Each row below holds a small network's activations on one input, seen along a few directions.
Each table varies a few parts of the input and shows all the possible inputs, shuffled.
A made-up example of a description, with smaller parts first: line(6) and (point or line(9) or (values(2) and ring(5))).
Shared parts are said once, and a part with two or three values counts as separate values.

Other details of the inputs shift rows strongly along two fixed directions, in all tables alike. That doesn't count.

Table:
r1: [-1.82, +3.37, -2.93, -0.52, -2.52, -0.34, +0.64, -1.95, -1.05, -6.74, -0.28]
r2: [+1.85, -4.01, -0.37, +1.54, +3.05, +0.00, -0.26, +2.85, +4.27, -1.11, -2.10]
r3: [-0.72, -0.13, -0.79, -0.10, -2.54, -1.89, -2.10, -4.95, -1.50, -0.24, -1.16]
r4: [-3.11, +1.32, +0.64, +2.25, -0.46, +1.35, +0.01, -0.86, -3.11, -2.69, -3.65]
r5: [-1.72, +1.67, +0.37, +0.92, -1.01, +1.13, +0.26, -1.32, -2.71, -0.58, -0.20]
r6: [+0.68, +0.46, +1.77, -1.46, -1.51, -0.19, -1.33, -2.74, -1.87, +6.73, +2.93]
r7: [+4.11, -1.31, +0.69, -2.90, +2.15, -0.75, +1.10, +4.27, +4.14, +5.06, +4.76]
r8: [+1.08, -4.46, -1.01, +2.79, +2.93, -0.46, -0.62, +1.74, +4.47, -4.33, -5.06]
r9: [-0.73, +1.71, +3.40, -0.92, -0.15, +1.17, +0.17, +0.74, -3.27, +6.65, +2.30]
r10: [+3.26, -1.35, +1.34, -1.86, +2.91, -0.16, +1.83, +5.35, +3.59, +3.85, +3.58]
r11: [+1.21, -2.26, +0.26, +0.68, +3.43, +0.75, +1.67, +5.67, +3.20, -1.79, -1.18]
r12: [-0.15, +2.37, +0.44, -1.51, -1.60, +0.35, +0.28, -1.44, -2.21, +3.01, +3.26]
r13: [+1.92, -4.47, -3.46, +0.99, +1.41, -1.86, -1.18, +0.60, +5.36, -5.02, -2.70]
r14: [-2.01, +2.31, -0.41, +0.97, -1.00, +1.26, +1.26, -0.52, -2.52, -3.32, -0.52]
r15: [+0.03, +2.33, -0.43, -2.29, -2.33, -0.70, -0.63, -2.29, -1.46, +2.71, +3.70]
r16: [+1.82, -3.83, +1.99, +1.10, +3.68, -0.44, -0.85, +3.51, +3.43, +3.14, -2.43]
r17: [-0.60, +0.10, +0.62, +0.24, -1.85, -0.52, -1.56, -4.12, -1.93, +1.53, -0.98]
r18: [-2.81, +3.36, +0.51, +0.38, -0.44, +1.47, +2.56, +1.34, -3.30, -4.35, -1.13]
r19: [+0.16, +1.43, +0.05, -2.16, -2.44, -0.99, -1.32, -3.12, -1.72, +4.65, +3.69]
r20: [-2.43, +1.36, -2.67, +1.86, -1.70, +0.81, +0.07, -2.79, -1.83, -7.16, -2.85]
Each input here is: line(4) and line(5).
The inputs of r12 and r11 match in every part but the line(4) part. If r6 is changed in the same way as r12 into r11, which row does it become?
> r4
A walk changes only the line(5) part. It starts at r8 and steps to r2. List the rest of the walk in order.
> r5, r14, r10

Table:
r21: [-2.18, +1.29, -1.79, +1.56, -1.59, +0.58, -0.14, -2.55, -1.77, -4.91, -2.08]
r22: [+0.20, +1.24, +1.29, -1.84, +0.64, +0.10, +0.52, +2.89, -0.02, +3.41, +2.34]
r23: [+2.35, -2.92, +0.40, -0.68, +2.10, -1.63, -0.36, +2.55, +3.91, +0.97, -0.61]
r24: [+2.21, -2.23, -1.44, -0.10, +1.50, -0.37, +0.48, +1.69, +3.53, -1.50, +0.33]
r25: [+1.12, -3.29, -0.93, +1.00, +1.92, -0.23, -1.28, +1.66, +3.08, -0.28, -1.77]
r26: [+1.45, -2.21, +0.73, -0.53, +1.31, -0.91, -1.10, +1.26, +2.05, +3.04, -0.08]
r27: [+1.68, -2.17, -0.02, -0.09, +1.18, -0.08, -0.99, +1.05, +2.24, +2.94, +1.08]
r28: [-0.51, +0.96, +1.29, -0.80, -1.22, -0.38, -0.95, -1.74, -1.90, +3.71, +1.06]
r29: [-3.39, +2.27, -1.75, +1.39, -0.85, +1.70, +0.42, +0.38, -2.50, -5.07, -1.57]
r30: [+1.28, -3.10, -1.08, +0.96, +1.84, -0.15, -1.02, +1.64, +3.22, -0.48, -1.27]
r31: [+0.06, -1.18, -1.94, +1.17, +0.66, -0.60, +0.34, +0.45, +2.06, -5.64, -2.75]
r32: [-2.87, +2.36, +0.37, +0.48, -2.57, +0.37, -1.21, -3.78, -4.33, +0.45, -1.01]
r33: [-0.85, -0.09, -0.53, +2.34, +1.44, +0.79, +2.24, +1.32, +0.59, -7.50, -4.30]
r34: [+0.76, -0.29, +0.48, -1.17, +1.65, +0.23, +0.45, +4.05, +1.64, +2.09, +1.65]
r35: [+0.25, +1.75, +1.47, -1.61, -1.78, +0.24, -0.56, -2.24, -2.46, +5.94, +3.93]
r36: [-0.18, +1.48, +1.58, -1.42, -1.34, -0.99, -0.30, -1.58, -1.79, +3.20, +1.41]
r37: [+1.12, -1.60, -1.57, +0.43, +1.05, -0.66, +0.51, +1.10, +2.81, -3.70, -1.24]
r38: [+0.86, +0.13, -0.22, -0.75, -0.59, +0.33, -0.02, -0.83, -0.09, +1.71, +2.25]
r39: [-2.06, +1.90, -0.45, +0.69, -2.05, +0.45, -0.64, -3.08, -2.99, -1.02, -0.63]
r40: [-2.33, +2.36, -1.79, +1.08, -2.63, +1.37, +0.04, -3.69, -3.22, -3.88, -0.32]
r41: [+1.03, -0.10, +2.45, -0.11, +1.16, +0.92, +1.29, +1.40, -0.50, +3.75, +1.48]
r42: [-0.76, -0.48, -2.03, +1.64, -0.28, +0.63, -0.41, -0.97, +0.31, -4.01, -1.71]
r43: [+0.84, -1.13, +1.19, +1.11, +1.77, +1.27, +1.31, +1.94, +0.59, +0.51, -0.15]
r44: [-2.73, +2.57, +0.27, +0.41, -2.67, +0.45, -0.98, -3.84, -4.25, +0.24, -0.52]
r45: [-0.81, +1.21, +0.30, -0.77, +0.28, +0.83, +0.27, +2.21, -0.78, +1.74, +1.68]
r46: [+1.33, -1.51, -1.79, +0.23, +0.98, -0.51, +0.78, +1.07, +2.83, -3.91, -0.84]
r47: [-2.59, +3.80, -0.32, -0.10, -3.23, -0.14, +0.53, -4.07, -4.35, -2.91, -0.47]
r48: [+1.76, -1.09, +2.12, -0.01, +2.22, +0.50, +1.52, +2.62, +1.33, +2.21, +0.55]
r49: [-1.18, +1.81, +0.71, -0.54, -1.73, -0.43, -0.34, -2.34, -2.41, +1.08, +0.35]
r50: [+0.41, -2.10, -0.55, +0.47, +1.29, -1.27, -0.40, +1.26, +2.52, -3.02, -3.10]
r51: [+1.43, -2.57, +0.32, +1.83, +2.71, +1.41, +1.20, +3.08, +2.19, -0.83, -0.91]
r52: [+0.66, -1.55, +0.40, -0.26, +0.84, -1.02, -0.79, +0.71, +1.47, +0.89, -1.15]
r53: [-1.15, +1.23, -1.15, +0.53, -1.38, +0.17, +0.21, -1.99, -1.30, -2.98, -0.63]
r54: [-1.32, +1.11, -0.98, +0.70, -1.27, +0.03, -0.05, -1.97, -1.35, -2.75, -1.07]
r55: [+0.37, -0.31, -0.54, -0.10, +0.06, -1.01, +0.36, +0.05, +1.04, -2.18, -0.89]
r56: [-0.20, +1.57, +2.36, -1.82, -1.55, -0.73, -0.89, -1.97, -2.55, +6.23, +2.40]
r57: [-0.31, +2.61, +2.05, -2.42, -0.36, -0.02, +0.57, +1.88, -1.55, +4.42, +2.88]
r58: [+0.29, -0.03, +0.58, -0.52, -0.31, -0.42, -0.59, -0.68, -0.18, +2.20, +0.81]
r59: [+1.41, -0.58, +0.34, -0.78, -0.06, +0.32, -0.63, -0.24, +0.49, +4.04, +2.86]
r60: [+2.55, -1.13, +0.16, -1.60, +0.87, -1.12, +0.63, +1.32, +2.37, +1.80, +2.00]
The inputs of r36 and r39 match in every part but one. If r57 is changed in the same way as r36 into r39, which row does it become?
> r45
The inputs of r26 and r50 match in every part but one. If r28 is changed in the same way as r26 into r50, which row does it become?
> r23
Describe the family of inputs behind these rows.
> line(5) and (values(2) or line(6))
Change only the values(2) part in r29. List by row number the other rows that result.
> r51
Change only the line(6) part in r52. List by row number the other rows that result.
> r31, r37, r46, r49, r56
Change only the line(5) part in r59. List by row number the other rows that result.
> r35, r37, r47, r53
